Each row below holds a small network's activations on one input, seen along a few directions.
In each table, some parts of the input vary, and every possible input appears once, in random order.
Descriptions start from the smaller parts, as in this example, which fits no table here: values(2) and (point or ring(9) or (ring(5) and line(6))).
Shared parts are said once, and a part with two or three values counts as separate values.
In the rows, zero is written as 128.

Other details of the inputs shift rows strongly along two fixed directions, in all tables alike. That doesn't count.

A family of inputs:
r1: [139 128 110 136 117 123 131 146 115 112 124 118 123]
r2: [ 28 110 121 111 181 199 176 102  86 120 183 113 100]
r3: [136 133 113 131 135 121 123 142 126 109 122 110 117]
r4: [132 109 144 126 122 132 127  97 144 151 123 151 144]
r5: [137 131 113 142 129 123 124 149 121 111 126 117 123]
r6: [132 122 155 133 116 126 124 103 131 150 127 137 142]
r7: [148 130 103 121 123 117 142 149 139 115 140 128 121]
r8: [138 130 114 132 134 127 122 149 131 113 117 111 118]
r9: [140 127 118 135 128 129 130 151 127 108 120 112 126]
r10: [128 135 154 128 128 121 117 113 153 153 134 152 127]
r11: [146 133 109 120 119 117 139 151 133 114 140 127 117]
r12: [127 121 151 131 129 131 108 105 143 148 121 145 135]
r13: [143 122 103 128 117 129 133 140 128 108 120 121 124]
r14: [130 120 154 130 119 129 123 101 131 144 123 148 140]
r15: [120 132 154 128 130 124 115 106 125 155 118 146 140]
r16: [143 132 100 126 123 119 145 145 142 115 135 129 118]
r17: [137 131 107 130 132 132 119 149 131 113 120 113 123]
r18: [119 126 151 125 117 119 116 106 124 158 120 144 137]
r19: [134 116 149 128 117 125 126  98 134 148 121 150 141]
r20: [131 133 160 132 128 122 120 115 152 149 138 153 134]
r21: [118 129 153 131 123 118 111 110 127 156 120 143 140]
r22: [141 128 118 137 133 129 126 152 130 108 121 111 125]
r23: [134 142 106 124 123 120 127 143 113 116 114 119 122]
r24: [132 135 106 120 120 127 124 147 123 115 116 112 127]
r25: [129 142 109 131 131 120 119 144 123 116 124 107 123]
r26: [132 112 155 125 121 124 130  99 132 149 125 140 139]
r27: [120 128 151 122 121 124 117  99 129 150 118 146 138]
r28: [127 139 109 133 130 118 117 149 119 116 121 115 121]
r29: [ 42 100 123 112 167 203 189  98  83 116 185 117 103]
r30: [ 42 113 126 108 168 193 199 106  91 120 199 124  94]
r31: [138 128 113 133 126 133 127 151 126 109 124 114 132]
r32: [144 137 116 122 120 119 136 154 131 110 141 125 119]
r33: [141 124 104 133 116 121 134 144 118 115 122 119 123]
r34: [141 135 113 138 129 126 129 147 117 110 121 120 126]
r35: [130 137 109 128 133 128 115 151 128 114 119 111 128]
r36: [145 124  97 129 123 123 138 136 129 109 120 123 128]
r37: [139 133 112 139 132 127 124 145 126 103 123 119 125]
r38: [138 131 162 128 128 117 116 121 150 149 141 152 137]
r39: [123 137 158 117 125 115 117 118 144 155 138 150 134]
r40: [119 132 153 129 125 121 114 104 131 155 124 135 141]
r41: [130 138 114 127 135 117 120 146 123 110 120 109 122]
r42: [142 139 118 126 127 119 133 157 133 109 143 124 121]
r43: [137 119 148 129 120 126 127 102 128 154 119 150 141]
r44: [123 135 156 112 119 117 122 114 141 156 137 151 132]
r45: [138 141 113 124 132 119 126 154 138 114 140 123 112]
r46: [140 138 107 134 134 125 122 144 121 114 118 119 118]
r47: [118 126 154 127 125 128 110 105 137 150 119 145 141]
r48: [139 142 115 132 126 121 134 154 137 108 137 126 119]
r49: [132 106 149 126 126 132 134 101 142 155 122 142 142]
r50: [145 120 104 127 125 120 141 137 128 110 123 114 127]
r51: [132 119 157 134 129 133 112 113 141 148 124 141 147]
r52: [133 109 154 125 120 130 130 105 136 153 120 141 139]
r53: [131 123 154 131 122 130 125 104 124 150 123 148 140]
r54: [142 122  98 133 121 121 138 142 123 116 124 120 126]
r55: [135 134 107 137 129 121 120 147 121 116 122 116 116]
r56: [139 134 113 138 124 125 130 145 122 110 128 110 127]
r57: [ 33 108 119 103 168 196 183  97  82 122 179 116 101]
r58: [129 136 108 126 128 128 121 150 125 114 118 112 129]
r59: [125 138 158 120 130 115 112 119 148 155 138 149 133]
r60: [137 135 107 134 133 125 120 141 127 108 120 119 118]
r61: [130 115 156 127 119 136 122 107 134 150 125 142 146]
r62: [121 123 156 119 122 126 120 107 133 155 115 138 137]
r63: [139 130 118 135 134 123 126 146 125 104 126 111 124]
r64: [144 122 103 126 118 131 135 145 126 113 121 116 129]
r65: [135 109 144 125 122 132 127 102 143 156 123 145 149]
r66: [138 132 112 137 127 126 128 144 123 103 122 120 127]
r67: [130 138 114 126 129 117 124 145 121 110 118 109 124]
r68: [147 127  97 130 126 124 140 139 122 115 120 123 128]
r69: [122 140 155 125 129 118 114 115 151 154 133 151 131]
r70: [129 113 161 128 122 133 127 107 134 150 122 140 139]
r71: [142 128 116 129 121 122 134 142 120 105 123 112 124]
r72: [128 119 163 132 128 125 122 105 132 144 127 139 142]
r73: [ 33 115 121 112 182 191 175 101  83 119 180 114 101]
r74: [143 128 105 131 116 122 137 138 122 115 125 111 125]
r75: [137 130 113 140 123 123 128 149 118 111 125 117 125]
r76: [133 125 157 139 126 124 114 107 137 150 128 137 143]
r77: [123 133 154 130 134 122 109 107 130 155 118 146 139]
r78: [136 137 108 135 130 123 122 142 126 115 125 108 119]
r79: [130 150 110 125 126 116 128 154 136 114 131 124 116]
r80: [121 125 160 128 134 125 109 112 140 154 117 137 139]
r81: [119 137 153 117 119 120 125 110 143 155 133 152 130]
r82: [141 136 113 140 134 127 126 147 119 109 122 119 124]
r83: [131 140 106 125 118 119 127 140 118 117 121 108 123]
r84: [127 118 157 134 124 134 118 106 138 144 125 147 143]
r85: [136 115 143 130 119 123 130  98 139 156 127 140 145]
r86: [128 119 156 136 129 133 113 108 141 143 125 146 141]
r87: [130 135 113 127 130 123 124 151 125 114 115 110 124]
r88: [143 135 106 125 118 119 142 147 136 113 134 129 115]
r89: [132 136 112 120 122 117 128 141 119 112 117 110 122]
r90: [130 141 108 129 128 120 121 143 122 108 116 118 124]
Description of these inputs: line(9) and (values(2) or ring(8)).
Changing only the line(9) part turns r9 into r8. The same change can be made to r56. Which row results?
Answer: r78
Changing only the line(9) part turns r64 into r31. The same change can be made to r33. Which row results?
Answer: r75
Changing only the line(9) part turns r27 into r60. The same change can be made to r44. Which row results?
Answer: r45
List by row number the other rows that have the line(9) part in common with r14.
Answer: r1, r6, r29, r30, r32, r53, r61, r70, r71
Which other rows does r73 become when the ring(8) part takes its other values? List them by row number.
Answer: r2, r25, r28, r35, r41, r77, r80
Start at r58 and move only the ring(8) part, one step at a time. The first step leads to r87. Which rows follow, in order?
Answer: r67, r40, r21, r15, r90, r47
Start at r81 and move only the line(9) part, one step at a time. The first step leads to r79. Which rows follow, in order?
Answer: r69, r10, r20, r48, r30, r88, r16

A family of inputs:
r91: [ 94 137  69 111 147 144 176 162 102  83 176  87  85]
r92: [136  96 132 127 118 143 148  91 130 145 126 149 142]
r93: [130 119 153 129 134 130 115 127 148 153 135 141 137]
r94: [120 119 150 128 139 140 120 119 147 147 138 155 131]
r95: [107 114 166 128 137 148 125 115 131 148 145 148 134]
r96: [229 173  79 145  67  49  58 192 167 105  42 120 141]
r97: [127 134 147 122 128 112 126 116 128 160 131 145 135]
r98: [246 164  90 164  81  50  58 200 173  96  64 107 153]
r99: [133 106  58 124 130 151 180 157 100  83 138  85 110]
r100: [107 146  64 117 149 141 164 166  94  86 150 107  93]
r101: [140 144 113 128 105 115 107 146 118 121 100 115 130]
r102: [123 127 156 115 134 133 138 117 149 148 147 139 129]
r103: [107 126 153 114 142 147 146 108 146 142 153 151 122]
r104: [107 130  73 137 162 153 158 159  92  71 141  88  90]
r105: [131 128 150 145 131 130 109 108 143 145 128 148 144]
r106: [103 129 159 121 131 131 136 105 110 155 140 150 134]
r107: [109 129 159 119 120 124 132 102 130 147 150 146 127]
r108: [115 121 159 122 127 131 109 100 123 142 111 134 145]
r109: [128 127 143 125 128 120 102 104 142 141 100 139 144]
r110: [138 126 147 125 124 109  97 112 143 147  97 127 149]
r111: [124 125 164 146 128 135 112 107 130 145 132 140 149]
r112: [110 130  85 138 152 151 156 164  83  69 138  82  96]
r113: [117 129  82 137 156 141 152 164  97  80 136  79  98]
r114: [139  95 152 132 106 136 142  92 125 148 120 146 152]
r115: [120 126 171 119 127 135 133 111 141 145 142 148 134]
r116: [ 99 130 139 115 133 133 144 101 134 143 160 149 115]
r117: [116 130 144 122 119 123 114 111 130 163 115 132 137]
Describe the family of inputs behind these rows.
Answer: values(3) and (point or ring(8))
Changing only the values(3) part turns r115 into r102. The same change can be made to r107. Which row results?
Answer: r91
Which other rows does r92 become when the values(3) part takes its other values? List them by row number.
Answer: r99, r114
Which other rows does r104 become when the values(3) part takes its other values? List them by row number.
Answer: r112, r113
Which other rows does r94 become when the ring(8) part takes its other values? List them by row number.
Answer: r96, r100, r103, r104, r105, r109, r116

A family of inputs:
r118: [134 132 235 129  91  93  46  54 149 196  83 166 182]
r119: [ 50  70 155 107 189 202 168  53 101 153 129 130 136]
r120: [141 119  33 134 133 150 204 180  65  56 167  87  95]
r121: [ 28 157 168  91 177 165 142  70 111 166 183 150  93]
r122: [236 146 122 120  88  71 105 208 196  80  89 119 145]
r123: [ 48 146  99 110 177 170 173 153  45  84 177  84  80]
r124: [ 94 158  58  76 122 139 181 217  99  76 161  65  88]
r125: [228 125  61 147  65  91  95 161 143  97  25 140 153]
r126: [ 93 154  59 113 127 133 172 192  53  76 138  41  95]
r127: [239 147 115 150  99  52  98 184 153  88  69 110 145]
r128: [ 31 129 171 113 174 183 158  99 139 156 206 172 109]
r129: [168 158  98 152  99  95  75 181 120  60  80  94 128]
r130: [ 64  90 166 126 140 182 204  55  72 163 182 172 122]
r131: [154 148 211 147 130  99  65  68 201 217 129 200 164]
r132: [191 164  94 130  56  50  71 174 137 111  53  78 157]
r133: [197 187 107 127  91  56  61 209 186  89  95 146 116]
r134: [117 129  70 148 164 155 165 203  82  53 155  38  85]
r135: [152  93 203 148 133 118  57  66 175 219  64 162 180]
r136: [177 171 105 153 115  82  88 195 110  77  96 115 112]
r137: [ 61  84 151  87 155 174 199  82 144 164 210 153 103]
r138: [137 159 221  96 102  77  61  91 191 206 118 201 152]
r139: [ 51  95 182 134 190 181 167  83  97 168 192 122 114]
r140: [228 133  86 158  44  74 102 157 139  80  59 123 156]
r141: [105 142  40 140 180 133 160 194 100  64 167  62  74]
r142: [ 52 103 163 112 188 157 178  59 109 155 180 145 118]
r143: [216 138 109 166  93  71  63 180 167  91  68  77 151]
r144: [120 101 190 148 137 149  80  61 150 192 107 158 180]
r145: [224 129  92 141  99  78  80 163 165  84  36  96 157]
r146: [195 153  90 148 105  86  45 183 143  93  28 123 138]
r147: [ 39 115 163 109 181 189 162  98 141 163 220 160 117]
r148: [ 73  68 174 123 148 183 200  63  83 161 181 120 120]
r149: [ 56 103 169  86 174 171 184  86 149 147 198 153 116]
r150: [ 94 136  37 146 162 178 146 186  84  41 122  66  96]
r151: [162 118 204 115  72  93 111  67 201 210 125 239 162]
r152: [ 42  92 165 139 172 202 153  70  94 141 183 116 142]
r153: [ 99 141  54 155 146 163 149 188  79  30 138  60 100]
r154: [188 127  97 140  99  84 129 124 138 138 123 157 140]
r155: [ 50  79 177 115 167 189 176  53 102 131 163 111 139]
r156: [101 164  72  87 141 152 159 219  99  47 162  77  77]
r157: [156 140 216 140 131  89  67  70 211 220 122 180 151]
r158: [ 57  58 124 110 160 219 188  45  84 165 150 150 141]
r159: [ 64  90 142  90 146 184 200  76 135 165 216 178 118]
r160: [131 126  47 108 112 164 212 200 106  46 169 111  87]
r161: [249 133  94 126  59  80 120 199 180  97 104 140 148]
r162: [216 166 122 180  92  73  71 197 135  90  69 114 142]
r163: [124 119  25 125 150 128 194 173  91  64 165  76  74]
r164: [229 157  71 153  69  45 108 167 147 101  80 154 131]
r165: [ 38 129 164 140 184 165 150  79 102 161 186 162 113]
r166: [ 90 141  39 129 155 168 133 187  75  34 115  66  86]
r167: [107 151  33 145 176 142 158 194  92  60 174  80  87]
r168: [169  84 204 143  71 113 102  33 154 198 103 181 199]
r169: [ 85 171  34  73 131 122 175 212 109  81 165  74  76]
r170: [ 64 105 137 106 159 185 197  52 120 168 206 168 110]
r171: [161 118 235 166 115 112  73  77 152 204 112 172 185]
r172: [155 118 123 147  93 128 161 126  93 110 119 134 130]
r173: [ 31  94 154 133 186 212 143  73  94 159 137 146 130]
r174: [130 168 197 102  95  68  79  68 177 235 107 178 155]
r175: [ 79 140  26  99 134 151 156 175  72  77 112  39 102]
r176: [147 135 248 153 103  97  57  76 138 191  93 184 166]
r177: [123 133  28 114 151 143 196 171 119  65 172  78  63]
r178: [ 57 128  78 105 187 177 184 176 129  87 213  87  70]
r179: [104 157  69 108 145 161 158 227 105  33 166  89  74]
r180: [237 142 124 153  91  62  96 182 148  83  62  96 149]
r181: [170 135 193 132  83  89 106  47 189 211 112 229 156]
r182: [113 155 199 145 140 118  89  74 176 194 138 195 138]
r183: [160 112 244 126 113 111  82 100 210 208 131 177 169]
r184: [180  89 228 112  84 107 118  83 201 206 128 190 168]
r185: [199 194  97 134  96  31  53 185 143 106  72 123 123]
r186: [ 52  98  71 127 193 205 171 141  84  82 158  50  92]
r187: [ 26 122 169  98 153 160 174  77  67 189 178 124 122]
r188: [120  89  18 120 151 171 182 166  84  63 113  60  92]
r189: [237 118  62 146  65  89  96 153 149  97  52 118 164]
r190: [189 155  71 120  81  66  65 177 138 130  23  94 151]
r191: [142 152 223 145 114  66  47  70 165 204 101 210 155]
r192: [217 170 121 147  87  81  78 222 184  88  95 136 138]
r193: [ 72  75 166 126 142 194 203  54  71 162 187 144 135]
r194: [ 53 102 183 111 173 205 168 106 131 156 214 148 129]
r195: [126 151 192 113  95  55  80  70 150 235 102 174 164]
r196: [131 117 215 157 142 128 100  77 136 199 144 175 167]
r197: [133 122 216 119 114 108  39  57 153 218  51 183 180]
r198: [235 111  75 143  74  77  92 158 160 101  47  96 147]
r199: [ 45  72 138 115 141 213 190  38  83 152 151 153 134]
r200: [168 199  86 137 121  79  79 187 156  80 104 126  94]
r201: [168  76 213 138  79 103 102  39 165 198  98 159 183]
r202: [ 73  72 167 120 157 174 201  62  88 168 188 136 116]
r203: [ 20 109 168  99 170 194 131  57  84 161 142 126 126]
r204: [216 138  78 164 113  94  54 183 156 107  42 112 161]
r205: [120 154  41 111 171 141 184 180 125  44 159  76  74]
r206: [217 171 112 178 100  64  74 199 140  94  79 126 137]
r207: [103 160  74 124 145 141 147 196  53  49 136  55  85]
Changing only one part turns r137 into r184. The same change can be made to r133. Which row results?
Answer: r179
Changing only one part turns r136 into r166. The same change can be made to r123. Which row results?
Answer: r203
Describe the family of inputs behind these rows.
Answer: line(9) and line(10)
Start at r119 and move only the line(9) part, one step at a time. The first step leads to r145. Which rows follow, in order?
Answer: r155, r180, r127, r142, r205, r149, r122
Which other rows does r131 become when the line(10) part takes its other values? List them by row number.
Answer: r121, r157, r170, r174, r177, r181, r182, r200, r205
